A small network was trained on invented records. Each row is its activation on one of them, seen along a few directions.
Each row is followed by the record's values for the fields SAZO, KILE, NORO, NASE.
Not every record has every field; a missing one is written absent.
Other fields move the rows too, some of them a lot.
Random noise pushes rows far along 8 fixed directions. That doesn't count. These rows show it; they differ only by the noise:
[ -27 -136  -87  268    1  -77  -18  107   94 -113  -14  -76   16  -28
 -159 -108  227 -200   98 -449 -346  418 -128    8  239  178 -281]
[-237 -522  -87 -225  212  143   77 -169  420  -85  215 -160  191  377
   91  196 -231   88  -73  291 -119 -216  129  277 -145 -185  -80]
[ 112 -214   87 -120   39  261 -163 -162  -20 -263  124 -189  185  115
   61   14  142   -6   31  123   63  -40 -133   99   59  276  -58]
[ 329  251    5   68  128  -51   36 -109   12  259   77   89  223 -282
  251 -262  257 -229   -9 -318  449  125 -210   35  125   33   49]
[  62 -154 -226  319  -38  -41  123  136  338   43  -15 -233  360   98
   57 -129   17 -361   82 -249  -88   79 -276  155   62  168 -272]
[-205 -279   27  153  464  240  -69 -132  170 -235  184   47 -148  473
 -257  272 -186  418  -78  236  -58  -18  262  -92 -173   88 -168]
[  21  -25   59  237  -75 -140  -82  -39 -269 -317 -181 -155   80   23
 -151   19  306 -110  -70  -46 -325  444  -42 -265  203  159 -291]
[ 192  259  -55  487  435   56   83  -42  135  180   68  133  111  173
   -9  -22  -89  101  -88  -15  511  -27   -9 -193 -177  133 -115]
[-159 -359   68 -165  -35   50 -154 -259   91 -207   76 -101  136  292
  -46  208    8   20  101  386  -90  -92  200    6 -158  123   67]
[-167 -302   51 -397  414   22  138 -324   37 -112  136  -26   82  133
  178  183  -51  291 -439  298 -108   56  202   78   57 -579 -102]

[  50  325  180  495  278  144   21  177   42   88  121   69 -442  189
  -93    9 -139  135   13 -135  348   42  137 -182 -125  131 -257] | {SAZO: dez, KILE: segi, NORO: suler, NASE: fuz}
[-310 -378   30 -478 -430  -67    9   96  308  -59   34 -124  -86  142
   16  252 -164  -93  115  197 -304 -173  226  262  -35 -201  160] | {SAZO: dez, KILE: rig, NORO: absent, NASE: absent}
[   3 -151    2 -502   51  106  -44 -248 -305  -93  -66  -64  273 -178
  208  -44   62   63 -172  266 -182 -103 -216  184  176 -201  148] | {SAZO: gaked, KILE: segi, NORO: godap, NASE: fuz}
[ 192  -62    0 -253   72    1  -88 -174 -176   43  -24   75  154 -212
  173 -174  193  -12  -65  -26   77  -12 -207  116  145  -74  173] | {SAZO: guzed, KILE: rig, NORO: absent, NASE: absent}
[ 124 -343  117 -573 -213   69    2 -266 -314 -258    5 -516  461   67
  443  -46  145 -175 -155  590  -23 -243 -205  271   75 -214  -79] | {SAZO: dez, KILE: dupu, NORO: absent, NASE: absent}
[  93  159   59   19   -1 -396  336   36   16  164 -121   -7   -3  -22
  145   55   69 -118 -286  152  139   63  214 -140   74 -506  -43] | {SAZO: guzed, KILE: rig, NORO: absent, NASE: absent}
[-208 -409 -228 -348 -336  203   66  120  300 -299 -145 -383  449  246
   89  240 -356  -16 -244  363 -423 -266 -142  228   -8 -160  -26] | {SAZO: gaked, KILE: bag, NORO: absent, NASE: absent}
[ -56  165  120  156  148 -210    5 -134  -59   45  -59  344 -201  -25
 -310  164   12  229 -117   55  132  179  400 -333 -113  -60  145] | {SAZO: guzed, KILE: segi, NORO: godap, NASE: tunar}
[ -17    1   36  180 -387  127 -362   84 -250  -30   54  -30 -180  117
   -5 -100    5 -225  532   -9  -43  -85 -114   99 -207  610  154] | {SAZO: dez, KILE: bag, NORO: absent, NASE: absent}
[-128 -135  101 -306 -477 -259  213   32  113  217   57 -297   80   -6
  468  -49  -65 -429   51  245  -32 -167  134  286  -73 -422  -55] | {SAZO: dez, KILE: rig, NORO: absent, NASE: absent}
[-136  -76   76 -157 -579 -257   21  -61  112  153 -135 -175  204  -12
  237   68  -47 -497  252  242   83 -252  120   40 -248  -42  184] | {SAZO: dez, KILE: segi, NORO: suler, NASE: tunar}
[  79   35  286 -421 -330   30  -23  110  -33  -57  199  -76 -261 -136
  220   -1   67 -166  172   34   92 -105   94  222   32  -42  105] | {SAZO: gaked, KILE: segi, NORO: godap, NASE: fuz}
[-377 -178  -72  -42  -48  -77   18    6  314  151  102  197 -158  149
 -164   88 -174   69  110  -50 -193   30  340  -25 -199 -131  150] | {SAZO: dez, KILE: bag, NORO: absent, NASE: absent}
[ 295 -120   99 -129   69   13  -49   83 -100 -216   32   56 -115 -280
 -227 -102  381  -30   87 -270  -69  241  -65   85  396  248   60] | {SAZO: guzed, KILE: segi, NORO: godap, NASE: tunar}
[ 366  154  231  -76  -63  151   42  129   -1  -26  167 -118 -118  -59
  206  -18   52 -151  155   93  494 -213    0  178  -39  280   46] | {SAZO: gaked, KILE: dupu, NORO: absent, NASE: absent}
[ -12   49  107   73 -495 -330  -25  129   98  161   61 -146 -109  -33
  159 -114  102 -521  366 -192  -22   29  147  187  -98   66   -9] | {SAZO: guzed, KILE: dupu, NORO: absent, NASE: absent}
[ 313  232  154  -93  411  124  176 -172 -247 -103   68  -43    3  -40
  211  -22   91  278 -556  249  427   -2  -16 -137  163 -447 -217] | {SAZO: guzed, KILE: segi, NORO: suler, NASE: fuz}
[-189 -154 -158  -59  -36   55  135  174  345  -19  -51 -107  142  144
 -105  139 -284   39 -113  115 -269 -145    5   95  -42 -192 -102] | {SAZO: gaked, KILE: rig, NORO: absent, NASE: absent}
[-215    0  209 -244 -428   80 -166  143   10 -137  137  -66 -391  -70
  -84  109   13  -50  195 -202 -311  207  252   49   20   39   66] | {SAZO: gaked, KILE: bag, NORO: absent, NASE: absent}
[-120 -300 -156 -191 -113  316  -26   -3  364   93  111 -172  268  106
  140   27 -297  -58  207   78   75 -487 -205  398 -116  134  163] | {SAZO: dez, KILE: segi, NORO: suler, NASE: tunar}
[ 189  155  194 -240  -71  247 -116  -47  -15   -9  188   15  -49 -216
  124 -115  101   84    1 -193  315  -65  -37   33   71  136  168] | {SAZO: dez, KILE: dupu, NORO: absent, NASE: absent}
[  16  -45  170 -401  217   39   72  128  213  328  526  209 -633 -201
  268  -23 -132   96  201 -308  329 -198  304  541   13 -331   97] | {SAZO: dez, KILE: bag, NORO: absent, NASE: absent}
[  -1   74  425 -316 -308  -13  -62 -155 -629 -341   -9 -255 -238  -38
  380   73  173   80 -275  342 -139  191  130  -88  105 -311 -160] | {SAZO: dez, KILE: bag, NORO: absent, NASE: absent}
[ 133 -199  -61 -205  373  405   -8  -18   11 -207  116  -69  146 -110
   82  -96   82  201 -190 -230 -107  -15 -321  327  375  -26 -133] | {SAZO: gaked, KILE: segi, NORO: suler, NASE: tunar}
[ -43  136 -343  156  459 -268   30 -101   53  341 -129  582   82 -228
 -310 -130   90  210  -28 -326   31  206   53 -227   83  -45  284] | {SAZO: gaked, KILE: dupu, NORO: absent, NASE: absent}
[  75 -164 -223  192  393  247  -69  127    3 -161  -10   59  -68  -29
 -376 -158   52  217   -4 -308 -309  167 -313   48  266  221 -145] | {SAZO: guzed, KILE: rig, NORO: absent, NASE: absent}
[ 220  294  302  185  232  314 -238 -149 -376  -67  147   64 -321  112
   17  -36   27  364   39  157  470  -80   49 -218 -147  315   -7] | {SAZO: dez, KILE: rig, NORO: absent, NASE: absent}
[  -4    8   93   73 -208   55    7  -84  -28  -32   17 -147   68   21
  208 -110   66 -103  -24  -23   45   51  -78    9  -38   -8 -115] | {SAZO: dez, KILE: bag, NORO: absent, NASE: absent}
[-159 -136 -110  -17  -33  -26  170  258  300  172  222 -106  -85  -60
  171 -192  -85 -262  208 -469 -227  130 -129  418  118 -153 -221] | {SAZO: dez, KILE: segi, NORO: suler, NASE: fuz}
[ 118  381 -146  521 -289  -61  -19   49  214  325 -162   43  299  159
    7   49 -240 -285  356  167  504 -328  -31 -208 -419  443  212] | {SAZO: gaked, KILE: segi, NORO: suler, NASE: tunar}
[ -19  273 -112  218   70 -321  426  202  268  419   26   27  -90  -95
  216    8 -215 -204 -129 -273  111   85  120   58   52 -546 -145] | {SAZO: guzed, KILE: segi, NORO: suler, NASE: tunar}
[  -9 -147  -77   41    0  -31   45   57  -11 -185 -147 -155  153   27
  -97   33  157  -16  -98  -64 -225   94 -110  -56  132   40 -130] | {SAZO: gaked, KILE: dupu, NORO: absent, NASE: absent}
[ -12  135 -182  241  298   86  170  -49    6  103  -78  -21  191   48
  110 -137 -139  172 -362  -78    3   94 -200 -134  -65 -225 -196] | {SAZO: gaked, KILE: bag, NORO: absent, NASE: absent}
[ 208   -9 -135  249  161  -32  138  177 -215 -100 -109 -170  184   76
   16  -30  -53  -59  -82  176    4  -35 -269    1   90  151 -248] | {SAZO: dez, KILE: segi, NORO: godap, NASE: tunar}
[-191 -326  125 -648   73  228 -234 -387   33 -104  244  191 -126  -33
   -5  161   80  300   91   77  -65   -4  225  146   41  -90  344] | {SAZO: gaked, KILE: segi, NORO: suler, NASE: tunar}
[ 217   75  -36  117  315  278  108  126  275  166  171  -26  -34  -66
  101 -186  -78  -56  -50 -403  329 -106 -240  171  108   94 -117] | {SAZO: guzed, KILE: segi, NORO: suler, NASE: tunar}
[ -18  -28  117  -80   -5  -46 -108   11  -15  115  148  167 -257  -91
  -29  -98  106  -16  233 -256    9   97  158  128   31   21   77] | {SAZO: dez, KILE: dupu, NORO: absent, NASE: absent}
[  14 -141 -114  -98 -436    6   36  100  266    8  -55 -275  359  108
  149   49 -104 -322   86  182    2 -279 -216  170  -33  136  117] | {SAZO: guzed, KILE: rig, NORO: absent, NASE: absent}
[ -15  -26  309 -448 -458 -315 -138 -209 -367  -93 -114 -105   67 -154
  228   17  280 -320   52  411  -32   60  223  -49   21 -202  162] | {SAZO: dez, KILE: segi, NORO: suler, NASE: fuz}
[ 143   73  -88  255  249  145  -33  210 -131  105  158   73 -264  -72
   81 -206  -10  -25  178 -343   -9   70 -207  211   83  213 -120] | {SAZO: gaked, KILE: bag, NORO: absent, NASE: absent}
[  98   93  -92 -370  416  110  374  107   35  194  106   25  -23 -340
  269 -115  -27  202 -638 -439  -65  210 -221  287  396 -717 -221] | {SAZO: gaked, KILE: rig, NORO: absent, NASE: absent}
[ 269   80   26   19  160 -135  236  138  -43   19   15   24 -115 -211
   51  -75  259 -101 -101 -293   71  310   -3    4  262 -151 -211] | {SAZO: gaked, KILE: segi, NORO: suler, NASE: tunar}

Which values does each new row have?
[  20 -116  160 -224 -141   -1  115  128  -92   11  340 -340 -294   -1
  500 -121   -5 -277   30  -36  -98  -99  -54  474   91 -294 -305] | {SAZO: guzed, KILE: bag, NORO: absent, NASE: absent}
[  -1 -120 -136   56 -131   51   12  314  203 -215 -131 -201   -9   27
 -216   61  -84 -116   41 -104 -258   39 -100   78  121  164  -80] | {SAZO: guzed, KILE: bag, NORO: absent, NASE: absent}
[   0    6  181 -504 -542 -360 -230  -62 -210  -90 -195  105  -76 -337
 -111  103  332 -237  167   15 -209  174  215  -83  175  -36  387] | {SAZO: guzed, KILE: rig, NORO: absent, NASE: absent}
[  -6  -19  -52 -401   -7 -251   59 -263  147  328  -67  241  210 -212
  136  -75  135 -114   83   32  205 -128  176   74  -82 -271  434] | {SAZO: gaked, KILE: dupu, NORO: absent, NASE: absent}
[-288 -311 -172 -130 -144 -330  201 -112  297   55 -231  -84  336   72
  -47  144  -81 -247  -88  179 -332  -90  142  -48  -60 -387   98] | {SAZO: guzed, KILE: segi, NORO: suler, NASE: tunar}
[-126  -24 -154  108  -95   -2  -35  108 -218   79  -34  -24   -2  -63
  137 -165  -65 -108   30 -177 -340  133 -250  165   37  -49  -78] | {SAZO: dez, KILE: bag, NORO: absent, NASE: absent}
[  34  -84  118 -198 -566 -262 -114   79  132  188  121 -139 -170 -114
  226 -120  149 -549  434 -200   18  -26   38  292  -37  123  131] | {SAZO: guzed, KILE: rig, NORO: absent, NASE: absent}
[ 284  161 -134  -11  416  195   77 -112 -218   37  -89   -6  303  -17
  270 -102 -129  283 -402  253  366 -178 -296  -27   12 -196   19] | {SAZO: dez, KILE: bag, NORO: absent, NASE: absent}
[-219 -174   13  -63 -152  275   50  288  487  -90  281 -220 -206  443
    9  380 -611  112  126  333   28 -499  304  202 -373   59  -29] | {SAZO: gaked, KILE: bag, NORO: absent, NASE: absent}
[  42  105    6  100  340   48  248  -83 -117  -75  -67 -106   34  254
  134  228 -242  260 -388  455  140 -100  127 -149  -87 -336 -252] | {SAZO: gaked, KILE: segi, NORO: suler, NASE: tunar}
[  16  279 -327  217  459  -43 -252 -331 -399  328 -260  662  283 -172
 -252 -150  -10  365   23  142  221   10 -153 -384 -215  185  590] | {SAZO: dez, KILE: bag, NORO: absent, NASE: absent}
[  51 -105   40 -388   70   27 -163  -67 -133 -190   38   66  -70 -280
  -75   -2  210   65   -7  -78 -147  109   34   63  275  -39  229] | {SAZO: guzed, KILE: bag, NORO: absent, NASE: absent}
[-177  137  263   85   28 -276  113  -30 -193  142   68   12 -474   97
  154   97 -118  116  -85  128  -40  169  429 -134 -150 -450 -193] | {SAZO: dez, KILE: rig, NORO: absent, NASE: absent}
[ -23   14   19 -125  160 -332   47 -202 -131  108  -16  271   12  -41
 -121  123   76   86    0  259  138    0  248 -200  -99 -155  313] | {SAZO: guzed, KILE: segi, NORO: godap, NASE: tunar}
[ -94  158  328 -103 -161   52 -362 -191 -636 -276   -3  106 -453  -11
  -31  123  216  261   67  205 -146  233  224 -310  -54   90  138] | {SAZO: gaked, KILE: bag, NORO: absent, NASE: absent}
[ -41    3  -93  137 -145  -87   84   23    1 -182 -188 -146  175   67
 -134    3  -16  -31  -91   53 -215   38  -56 -144   20   -2 -113] | {SAZO: guzed, KILE: dupu, NORO: absent, NASE: absent}
[  55    4 -149  147  255 -174  118  -77  155  289   26  174  140  143
  -57   42 -171   -4   76  175  236 -166  132  -26 -189  -65  165] | {SAZO: guzed, KILE: segi, NORO: godap, NASE: tunar}
[  24 -201  222  -82   63  285  -55  -14  -69 -207  224 -168 -191  227
   -9   79  103  139  -10  103   -3  -70  103   84   -5  164 -169] | {SAZO: gaked, KILE: rig, NORO: absent, NASE: absent}
[  77  183   10 -253  -71  158   10  -98 -211 -243 -184 -171  371 -155
  173   72  -29  143 -514  209  -54   66 -178 -181  154 -259  -16] | {SAZO: gaked, KILE: bag, NORO: absent, NASE: absent}
[-104 -147 -170  -69 -181 -395  -56 -149 -228  188 -220  107  190 -153
   94 -118  108 -214   91   64 -311  142  -36  -12   28 -180  136] | {SAZO: dez, KILE: rig, NORO: absent, NASE: absent}
[ -39   30  -13  124  181  123  -83  139  136  -51   66  247 -277 -116
 -395  -10   56  194  124 -401  -45  200    4   -9   89  234  114] | {SAZO: guzed, KILE: dupu, NORO: absent, NASE: absent}
